[119 117 106 128 156 135 130 148 163 142] = Q_39
[117 117 119 119 106 135 134 163 149 160] = Q_653
[ 88 108 107 155 136 186 137 190 213 161] = Q_959
[128 128 117  89 119 157 158 155 191 138] = Q_547
[122 116 140 166 115 136 127 165 164 167] = Q_175
[128  62  64 124 139 183 104 162 179 162] = Q_294
[143  99 121 110 143 170 108 141 167 121] = Q_930
[102 130 134 166 127 175 122 147 159 123] = Q_20
miss Q_959: [137 107 161 213 155 136 190  88 186]	[108]
miss Q_175: [165 140 115 167 127 122 166 136 116]	[164]
miss Q_175: [115 127 164 122 166 136 165 140 116]	[167]
q: [121 110 143]	Q_930
q: [ 64 124 139]	Q_294
rev: [123 159 147 122 175]	Q_20

[ 17 147  84  31 106 162 124] : Q_39
[ 93  59 143 192 105 125 137] : Q_217
[ 98 122 106 157  94 209 145] : Q_653
[117 122 117 140 116 167 136] : Q_294
[123 136 135 106 132 101 119] : Q_930
[ 28 167  64  63  77 197 179] : Q_547
[ 98 157 122 106 118 160 134] : Q_957
[143  93 105  59 192 125 123] : Q_78
miss Q_547: [179  28  63 167  77 197]	[64]
rev: [157 106 122  98]	Q_653
rev: [105 192 143  59]	Q_217
rev: [125 192  59 105  93 143]	Q_78
start: [192 125]	Q_78, 5

[ 86  90 119 199 122 155 165  93 126 134] = Q_957
[ 93 119 199  90  86 155 122 165 126 126] = Q_39
[157 159 136 188  73 148 115 140 145 138] = Q_217
[180 104 136 188  73 148 115 140 145 142] = Q_547
[159 157  97 111 129 172 125 133 102 134] = Q_294
[121 114 188 149  44 151  96 173 134 135] = Q_959
q: [149  44]	Q_959
q: [ 93 119 199  90  86 155 122 165 126]	Q_39
start: [159 157]	Q_294, 1

[132 114  90 112 148 147 107 127 136 176 202] -> Q_294
[116  57 202 176  90 107 148 127 147 136 222] -> Q_217
[132 114  90 148 136 127 202 107 176 147 112] -> Q_653
[123 128 126 129 129 127 133 131 125 130 127] -> Q_957
[107 126 119 132 132 129 148 142 119 134 122] -> Q_930
[132 114  90 112 148 147 107 127 115 130 131] -> Q_547
q: [132 114  90 112 148 147 107 127 136 176 202]	Q_294
rev: [202 176 136 127 107 147 148 112]	Q_294
q: [ 90 148 136 127 202 107 176 147]	Q_653
q: [132 114  90 112 148 147 107 127 115 130 131]	Q_547

[127 111 119 103  79 150 233 163 134  90 153 168 117 121  38 182 105 156
 133]  Q_315
[112 116 177 168 151  71 173 146 109 179 143 115 177  38 185 124  93 134
 164]  Q_959
[116 106 155 151  94 166 123  92 117 187 173  84  70 103  38 159  96 167
 174]  Q_175
[119 107  99 116  63 152 194 125 147  88 167 140  94 116  38 174  99 176
 172]  Q_547
[112 120 139 123 127 141  60  69 180 124 172  77  85 113  38 122  93 148
 178]  Q_78
[139 123 115  95 106 129 231 189  91 118 128 187 157 135  38 159 115 125
  97]  Q_957
[145 141 122 101 145 109 177 185  71 143 115 173 179 146  38 122 120  97
  72]  Q_930
[143 136  82  92 126 100 190 183  43 151 110 177 186 149  38 122 119 106
  93]  Q_20
[122 107  90 104  73 141 221 148 116 104 151 157 120 123  38 173 101 160
 159]  Q_653
[130 144 180 163 191 119  17  96 157 159 145  87 129 128  38  80 108  94
 107]  Q_217
[110 114 147 155 124 149  84  79 187 117 173  84  83 111  38 135  91 150
 176]  Q_294
start: [187 117 173  84]	Q_294, 9
miss Q_547: [147 116  63 125  99 152 116  38  88 176  94 194 140 167  99 174 107 172]	[119]
rev: [ 72  97 120 122  38]	Q_930
rev: [ 38 146 179 173 115 143  71 185 177 109]	Q_930
miss Q_78: [ 77  60 141 123 148  93 172  38  69 127 120 112 178 180  85 124 139 113]	[122]
start: [114 147]	Q_294, 2
start: [104  73 141 221 148 116 104 151 157 120 123]	Q_653, 4

[196 163 190 153 193 187 187 180 183  53 148  72 243 133 178] : Q_959
[115 154 108 144 123 125 116 156 124 162 136 130 137 116 127] : Q_78
[132 117 102 140 125 110 101 124 101 148 153 131 114 143 108] : Q_217
[122 130 124 150 131 123 118 149 122 134 137 134 123 117 126] : Q_175
[133 117 104 140 125 110 102 126 102 148 154 130 116 142 110] : Q_653
[117 144 108 154 124 126 115 153 124 154 137 131 133 116 128] : Q_39
[151 130 129 142 142 132 125 140 124 123 152 114 150 140 128] : Q_294
[144 125 119 142 136 123 117 134 115 133 153 122 137 142 119] : Q_315
start: [117 134 115 133]	Q_315, 7
start: [144 108 154]	Q_39, 2
q: [125 140 124]	Q_294
q: [143 108]	Q_217
miss Q_175: [118 149 123 134 123 122 134 137 124 130 131 122 150 126]	[117]
miss Q_959: [163 180 190 183 153 148  53 243 178 193 187 187 133 196]	[72]

[224 204 139 105 164] = Q_315
[ 96  89  78 111  71] = Q_217
[ 30 224 159 182 232] = Q_294
[ 30 224 207 139 203] = Q_20
[174  80 165  73 152] = Q_930
[156  59 152  57 147] = Q_959
start: [182 232]	Q_294, 4
rev: [147  57 152]	Q_959
q: [ 30 224 159 182 232]	Q_294
q: [139 105 164]	Q_315
miss Q_959: [147 156  57  59]	[152]
start: [224 207 139]	Q_20, 2

[185 164 186  58 115 161  86  79 194 115 104  82  86  84 176 181 156  89
  73 122  82  76 156 159 108  84  85  90  75]  Q_930
[185 164 186  58 115 161  86  79 194 115 104  82  86  84 176  85 146 192
 151  73 192 183 166  79 146 129 180 180 135]  Q_653
[185 174 210  57 159 188  58  68 185 167 126  85  82  81 177 198 172  76
  77  94  78  83 165 178  91  84  77  72  75]  Q_39
[183 189 177 114 161 140  78 157 177 202 168 157 167 100 176 176 191  84
 182 117 107  93 126 110  99 127  82  72  95]  Q_20
[174 178 183 161 165  97  72 123 167 168 129 105 120 176 180 184 178  98
 126 162  98 103  67 121  73 135  80  85 110]  Q_175
[102  87  99 177  86 144 164 140 102  95 122 145 140 201 100 108 106 193
 108 193  67  98 121 103 187 182 194 186 177]  Q_315
[ 77  92  64 173 107  99 190 140  68 107 120 166 141 186  75  56  84 135
 138 169 159 134  98  87 138 170 148 173 113]  Q_294
[ 68  88  52  70  66 179 170  60  66  72  78  70  96 101  74 100  71  57
  69  98 128 113 122 201 191 168 157 108  99]  Q_959
[185 164 186  58 115 161  86  79 194 115 104  82  86  84 176 105  77 113
  69 128  57  98 112 178 184 151 130 119  95]  Q_547
q: [113  69 128  57  98]	Q_547
miss Q_959: [ 69 113  96  72 201  68  71 122  99  98 157  52  66  78  66  57  70 191
 101 170 168  74 100  88 128  60 108  70]	[179]
rev: [121  67 103  98]	Q_175
miss Q_175: [135 180  97 165 110 162  67 168  80 178 123 178  73 103 121 167 105  72
 184 183 129 126  98 174  98 120 176  85]	[161]
q: [185 164 186  58 115 161  86  79 194 115 104  82  86  84 176 105  77 113
  69 128  57  98 112 178 184 151 130 119  95]	Q_547

[134 225 145 160 171 151 203 217  47 126 179 200 222  55  51  42  76  58
 206 147 145  29 206 201 201 145 122 129 102  42 141 134 199 145 216 145
 167 128  46] = Q_294
[158  58 147 118  92 122  48  37 115 211  51  39 146 196 195 185  51 191
  30 114 128 214  40  45  65 129 152 109 164 192 138 144  54 144  58 123
 127 141 191] = Q_957
[215 223  56  52 220  52 118 179 217  76 200 126  58  47  55  51 222  42
 169  53 212 114 110 197 125  56 211  73 200 131  35  45 191  40 160 212
  47 212  70] = Q_547
[201 197  48  45 193  45  66 175 214 170 199  85  93  75  59 119 209  46
 134  27 205 206  90 220  72  41 218  57 219 193  51  43 185  56 119 209
  44 198 183] = Q_930
[ 92 142 146 184 136 171 215 173 104  42 141 221 134  79  79  95 146 110
 208 178 107  49 223 152 213 183  95 172  78  42 152 150 155 156 199 104
 171  89  49] = Q_78
[196 212  47  43 218  40 108 153 215 103 200 117  62  50  57  59 211  61
 151  45 203 182 119 197 118  39 220  54 202 166  31  36 145  45 150 223
  67 207  99] = Q_175
[215 219  48  51 198  65 121 145 208  76 201 123  63  51  36  83 180  37
 142  60 100 199 181 116  41 181  56  76 204 129  49  46 197  45 153 217
  55 213 108] = Q_39
[ 33  42 216 197  48 218 184  85  39 107  63 149 185 175 206 164  57 206
 111 206  41  71 184  72 198 203  47 183  58  72 213 204  72 223 140  62
 203  35 145] = Q_653
[ 81  44 180 166  47 168  75  54  42 200  49  87 192 206 205 216  32 215
  70 181  56 199 100  41 116 181  76 181  81 165 188 196  57 185  63  52
 182  68 191] = Q_217
rev: [ 48 197 216  42  33]	Q_653
q: [ 56 199 100  41 116 181  76 181]	Q_217
q: [179 217  76 200 126  58  47  55  51 222  42]	Q_547

[143 119 135 132 120 112 129 146 131 132 134 127 111 153  99 100 157 125
 102 130 154 106 122 164 138 145 190 156 200 121 152 139 166 143 146 116
 106 102 123 106  58 169  91 153 167 131] = Q_39
[113 131 165  88 103 122 118 150 111 161 110 144 123 103 140 127 147 126
 160 122 117 138 168 138 140 163 154 134 146 136  93 118 152 103 112  48
 133 149 111 126 118 130 118  96 156 116] = Q_217
[154 134 145 136  93 118 152 103 107 128 131 134 117 177 138 123 121 111
  98 120 158  62 140 138 146 142 166 151 145 133 111 110 158 111 107 122
  83 114 129 133  90 143 142 139 165 135] = Q_294
[143 126 135 132 120 112 129 146 120 132 134 127 111 153 127 100 157 125
 102 130 154 106 122 164 138 145 190 156 200 121 152 139 166 143 146 116
 106 102 123 106  58 169  91 153 167 131] = Q_20
rev: [121 123 138 177 117 134]	Q_294
rev: [103 152 118  93 136 146 134 154]	Q_217

[ 68 138  73 179] -> Q_217
[168  96  42 135] -> Q_547
[130  75  88 196] -> Q_957
[143 103  58 161] -> Q_930
[171  96  73 170] -> Q_294
[ 93 145  50 152] -> Q_959
[ 80  50 152 145] -> Q_78
rev: [152  50 145]	Q_959
rev: [88 75]	Q_957
miss Q_294: [ 96  73 171]	[170]

[161 137  70 161 140] = Q_39
[136 142 122  95 189] = Q_547
[177 144  88 138 207] = Q_653
[ 98 129 189 121  90] = Q_930
[122 136 142 182  43] = Q_294
[155 133 124 101 217] = Q_78
[102 120 183  93 129] = Q_20
[149 129 111  99 206] = Q_315
[173 143  86 138 200] = Q_959
[100 134 190 135  76] = Q_175
[142 122  95 191 190] = Q_957
[103 137 186 144  70] = Q_217
rev: [206  99 111 129]	Q_315
q: [133 124 101 217]	Q_78
rev: [ 70 144 186 137]	Q_217
rev: [101 124 133]	Q_78
q: [122 136 142]	Q_294
start: [122 136 142]	Q_294, 1
q: [142 122  95 189]	Q_547

[132 132 130 129 128 124 125 127 132 127 115 129 127 131 130 120 128 137
 121 134 118 124 121 125 135 136 133 129 132 136 129 133 126 134 125 130
 126 126 117 117 124 131 138 128 130 128 129 135 124 128 125 122 122 118
 122 138 143 132 127] : Q_39
[130 121 127 131 137 132 128 125 127 125 134 124 127 125 126 133 130 124
 135 121 133 130 132 126 124 122  23 125 130 121 129 125 132 122 130 126
 129 132 136 117 125 128 122 129 132 125 131 126 129 128 127 131 131 135
 132 119 109 126 128] : Q_930
[133 130 121 127 131 136 132 126 120 132 138 127 124 124 127 126 128 121
 129 127 131 132 137 133 123 124 125 124 138 118 117 122 125 116 131 126
 129 134 139 117 128 129 120 126 130 128 135 135 123 123 133 133 139 143
 123 129  96 121 121] : Q_294
[123 124 138 131 128 120 125 131 136 127 120 132 135 133 131 131 126 134
 125 131 127 125 119 126 133 132  48 134 113 141 140 135 129 144 124 131
 128 119 114 117 133 124 137 129 125 127 118 118 136 134 124 124 117 109
 135 128 130 136 137] : Q_957
rev: [132 136 131 127 121 130]	Q_294
q: [126 134 125 131]	Q_957
rev: [122 122]	Q_39
q: [130 121 127 131 137 132 128 125 127 125 134 124 127 125 126 133 130 124
 135 121 133 130 132 126 124 122  23 125 130 121 129 125 132 122 130 126
 129 132 136 117 125 128 122 129 132 125 131 126 129 128 127 131 131 135
 132 119 109 126 128]	Q_930
miss Q_957: [135 144 127 109 118 128 136 125 126 113 131 137 131 133 138 117 124 135
 120 141 135 132 134 127 131 134 118 137 131 127 130 131 119 125 132 114
 133 136 128 129 131 140 126 133 119 136 125 124 117 129  48 134 120 128
 124 125 124 124]	[123]
q: [130 128 135 135]	Q_294
q: [129 127 131 132 137 133 123 124 125 124 138]	Q_294

[176 113 140 139 147 173 149  87 130 132 136 126 127 103 133 168 151 127
 139 124 149 137 151 122 132 149 157 100 164 178 107 161 168  87 186 132
 175 143] : Q_315
[102 151  98 158 116 100 126 184 130 129 166 154 158 201 127  73  80 136
 105 170 103 158 122 165 147 126 107 159 105  96 169 107  65 194  87 118
 112  99] : Q_294
[193 104 163 148 142 181 155  69 121 125 147 121 129 107 122 162 135 119
 127 123 142 141 158 124 132 152 154  77 169 190 101 163 155  72 200 117
 185 130] : Q_217
[180 122  82 182 129 162 160 110 117 124 192 140 158 180 112 108  80 125
  96 161 114 171 160 160 150 154 131  91 152 167 137 146  87 123 169  97
 174  94] : Q_957
[193 104 121 148 142 181 155  69 121 125 147 121 129 107 122 162 135 119
 127 123 142 141 158 124 132 152 154  77 169 190 101 163 155  72 200 117
 185 130] : Q_930
[ 92 148 189  85 142 109 111 156 153 147  75 126 110  85 156 166 193 145
 176 103 157  94 113 107 118 116 138 175 120 105 130 125 186 141 102 172
  93 178] : Q_653
[118 124 205  71 151 136 113 109 149 142  54 111  90  34 157 204 222 134
 187  80 174  82 117  81 105 121 158 146 141 136  96 145 231  89 141 175
 120 194] : Q_39
[172 126  78 182 125 153 158 118 117 125 192 140 160 188 110  99  73 127
  93 163 109 170 157 163 151 151 125  96 145 157 143 139  77 132 158  95
 165  90] : Q_959
[172 126  78 182 125 153 158 118 117 125 192 140 160 188 110  99 116 160
  97 170 160 155 126 162 150  82 135  90 155 171 135 149  94 119 175  99
 179  98] : Q_20
[109 130 195  77 146 126 111 124 147 141  64 116  97  53 154 187 207 136
 180  88 165  87 114  91 110 118 149 154 131 125 108 136 210 107 128 172
 111 185] : Q_547
[183 122  83 183 129 164 162 108 118 126 191 139 158 179 112 110  82 126
  97 160 116 170 162 160 150 155 132  90 154 169 136 147  90 121 172  98
 175  96] : Q_78
q: [193 104 163 148 142 181 155  69 121 125 147 121 129 107 122 162 135 119
 127 123 142 141 158 124 132 152 154  77 169 190 101 163 155  72 200 117
 185 130]	Q_217
miss Q_959: [172 182 158 125 127 163 151 151 140  96  99 125 109 157 165 153 118 145
 110  93  77 158 163 160 143 188 192  95 139 125 170 132 126 117 157  78
  90]	[73]
start: [ 82 126  97 160 116 170 162 160 150 155]	Q_78, 17
miss Q_959: [ 90 132 192 125 157 163 127 160  96 165  95 151 153 117 118 143 110 126
 172 140 158 158 145 157  93 163  99 188 182 125  77 170  78 151 125 109
  73]	[139]
start: [148 189  85 142 109 111]	Q_653, 2

[123 173 137  72  43 151 129 167 137 108 128] = Q_959
[121 176 107 129 118 121 143 149 154 107 128] = Q_20
[132 122 161  99 123 130 152 129 110 103 166] = Q_78
[121 153  97  49 111 131 120 195 150  80 106] = Q_957
[118 121 143 123 101 117  66  75 147 127 175] = Q_175
[ 74  71 149 129 149 118 121 143 123  99 149] = Q_315
start: [129 118 121 143 149]	Q_20, 4
start: [154 107 128]	Q_20, 9
q: [118 121 143 123  99]	Q_315
rev: [128 107 154 149 143 121 118 129 107 176]	Q_20

[110 159 121  82 231  88 162]  Q_20
[199 135  82 149  88 235 142]  Q_930
[199 159  82 121 121 143 162]  Q_294
q: [ 82 121 121]	Q_294
start: [159 121  82]	Q_20, 2
rev: [235  88 149  82]	Q_930
q: [199 135  82 149  88]	Q_930
rev: [162  88 231  82]	Q_20

[100 196 109 140 101 160 130  51]  Q_653
[119 176 141 175  55 125 154  27]  Q_294
[153 160 131 190 127  71 142 143]  Q_39
[159 132 141 175 176 142  71 125]  Q_175
q: [142  71]	Q_175
miss Q_653: [101 100 130 140  51 196 109]	[160]
q: [119 176 141 175  55 125 154  27]	Q_294

[170 156 104 155] : Q_653
[173 130  45 112] : Q_294
[118 154 182 164] : Q_547
[125 146 146  92] : Q_78
[130 173 164 182] : Q_217
[ 98 101 139 110] : Q_959
q: [173 130  45 112]	Q_294
q: [130 173 164 182]	Q_217
miss Q_547: [118 164 182]	[154]
q: [125 146]	Q_78
miss Q_653: [104 170 155]	[156]
rev: [ 92 146]	Q_78
q: [ 98 101]	Q_959

[139 172 189  25  31]  Q_217
[103 219 220  40  73]  Q_653
[103  91 158  31  25]  Q_315
start: [25 31]	Q_217, 4
start: [172 189]	Q_217, 2
miss Q_653: [103  73  40 219]	[220]

